A small network was trained on invented records. Each row is its activation on one of them, seen along a few directions.
Here are examples, each followed by its value of one field, DUVO.
The word none means that the record has no DUVO.
The largest differences between rows may come from other fields.
In the rows, 500 means zero.
Strong random noise was added to every row along 2 fixed directions; ignore it. To show where, here is one row again and again, with new noise each time:
[446 493 597 412 467 450 548 609 619 570 347 442 551 539 485 463 499 483
 594]
[730 437 417 674 539 531 392 373 201 495 711 449 272 545 604 648 473 491
 139]
[526 503 548 441 568 548 544 580 587 594 427 466 518 485 461 477 517 527
 498]
[527 456 544 523 421 411 470 511 430 511 469 426 434 587 567 547 471 451
 439]

[619 449 618 254 682 708 754 527 739 692 399 486 562 423 311 289 595 616
 536]	nor
[548 496 506 572 490 467 465 512 418 515 523 432 409 568 567 559 483 481
 413]	firat
[623 469 476 686 550 462 388 435 203 453 703 486 339 523 611 706 462 449
 229]	veku
[341 564 506 551 330 351 470 595 567 434 361 452 596 555 533 534 471 438
 704]	guz
[277 543 552 396 416 371 485 593 717 480 356 509 619 518 519 421 470 446
 751]	nop
[422 529 467 662 372 340 360 556 419 418 495 446 511 586 609 639 444 398
 519]	veku
[407 559 443 554 493 433 378 511 479 431 560 516 500 507 539 516 470 494
 556]	zaz
[712 539 338 612 742 801 495 407 353 531 747 600 448 330 431 592 558 607
 249]	likup
[380 536 522 527 480 359 387 561 559 464 471 479 532 536 541 523 437 438
 569]	nop
[249 603 573 266 569 517 590 694 904 582 257 541 739 450 365 301 540 572
 866]	zaz
[508 541 524 266 706 716 661 571 810 604 417 583 612 317 317 309 567 607
 555]	dazon
[508 544 462 579 625 544 390 518 518 523 616 530 498 436 513 553 498 497
 449]	vof
[348 496 513 641 250 226 302 510 333 326 521 480 485 668 668 630 415 325
 587]	rabu
[703 519 438 502 764 751 534 510 496 644 613 515 436 376 426 519 561 609
 273]	firat
[358 437 596 281 341 377 612 536 692 498 290 488 597 563 471 333 491 474
 697]	dazon
[493 392 689 248 378 541 829 563 625 599 228 426 618 548 367 353 533 542
 640]	none
[531 639 368 574 730 709 498 576 604 564 550 579 582 327 423 544 553 583
 481]	guz
[536 569 411 558 650 634 442 511 542 511 618 566 509 398 473 515 535 581
 516]	vof
[408 586 486 444 578 555 505 595 693 526 444 563 597 405 431 428 511 545
 651]	dazon
[525 592 423 601 628 602 440 587 544 533 543 507 570 413 474 580 518 530
 468]	veku
[397 414 543 531 182 264 440 436 349 349 447 444 451 701 628 506 436 357
 617]	rabu
[400 553 510 417 565 578 481 595 669 537 467 554 610 416 425 418 525 519
 650]	rabu
[464 498 545 424 556 508 532 524 642 547 463 528 533 465 436 430 511 491
 545]	nop
[428 584 450 497 505 477 508 539 524 469 438 516 579 499 477 504 500 554
 599]	mirof
[468 522 569 371 711 662 605 580 747 623 471 579 573 362 365 392 573 584
 597]	vof
[544 525 387 553 592 558 411 427 435 491 638 525 440 479 514 497 499 555
 387]	zaz
[442 645 429 537 695 564 412 597 618 541 483 536 612 385 452 518 517 572
 523]	mirof
[763 423 525 396 735 739 670 428 511 644 611 500 406 421 383 398 589 625
 310]	nor
[399 326 744 301  99 278 761 524 494 480 178 345 561 728 507 411 460 411
 685]	none
[314 569 522 554 312 298 473 625 559 411 339 467 607 561 565 554 449 442
 750]	guz
[398 578 488 378 548 550 586 571 670 539 336 529 662 453 385 417 535 574
 657]	mirof
[610 383 583 408 391 529 703 424 420 521 446 483 482 545 439 434 521 517
 454]	none
[345 528 550 451 374 440 542 576 596 468 352 508 645 531 486 484 491 439
 715]	likup
[705 371 562 490 463 502 567 338 326 520 597 429 312 589 548 482 512 494
 285]	nor
[437 470 578 495 356 339 450 563 494 498 407 409 477 601 596 528 451 417
 546]	firat
[411 437 548 441 299 419 549 495 520 455 374 480 528 568 515 453 481 436
 657]	likup

Which value of DUVO does each new row have?
[441 594 452 504 585 573 552 630 663 526 394 528 625 406 412 487 527 580
 656]	guz
[554 466 564 516 494 446 520 518 422 539 506 444 427 522 524 561 495 479
 422]	firat
[634 416 408 600 471 588 483 350 289 451 646 511 351 490 516 556 501 508
 331]	likup
[482 475 431 565 434 392 357 397 349 413 629 491 391 569 601 544 444 464
 387]	zaz
[302 652 526 361 619 523 569 704 821 567 269 573 763 398 365 421 532 577
 794]	mirof
[453 542 428 737 377 324 319 535 331 367 551 441 440 616 660 676 436 403
 480]	veku
[514 555 442 457 619 560 540 454 462 506 525 581 523 413 442 532 521 577
 443]	mirof
[428 515 454 547 341 352 455 456 405 411 435 455 510 608 560 533 461 461
 548]	mirof
[593 572 358 626 631 651 466 495 461 513 604 535 509 396 455 580 524 561
 388]	guz
[743 376 584 334 642 677 710 388 493 647 573 493 383 439 408 401 572 594
 305]	nor
[554 599 398 620 689 641 431 575 533 535 573 530 534 387 462 578 530 547
 426]	veku
[657 502 432 468 735 680 541 422 486 605 578 563 432 397 418 459 553 624
 281]	mirof
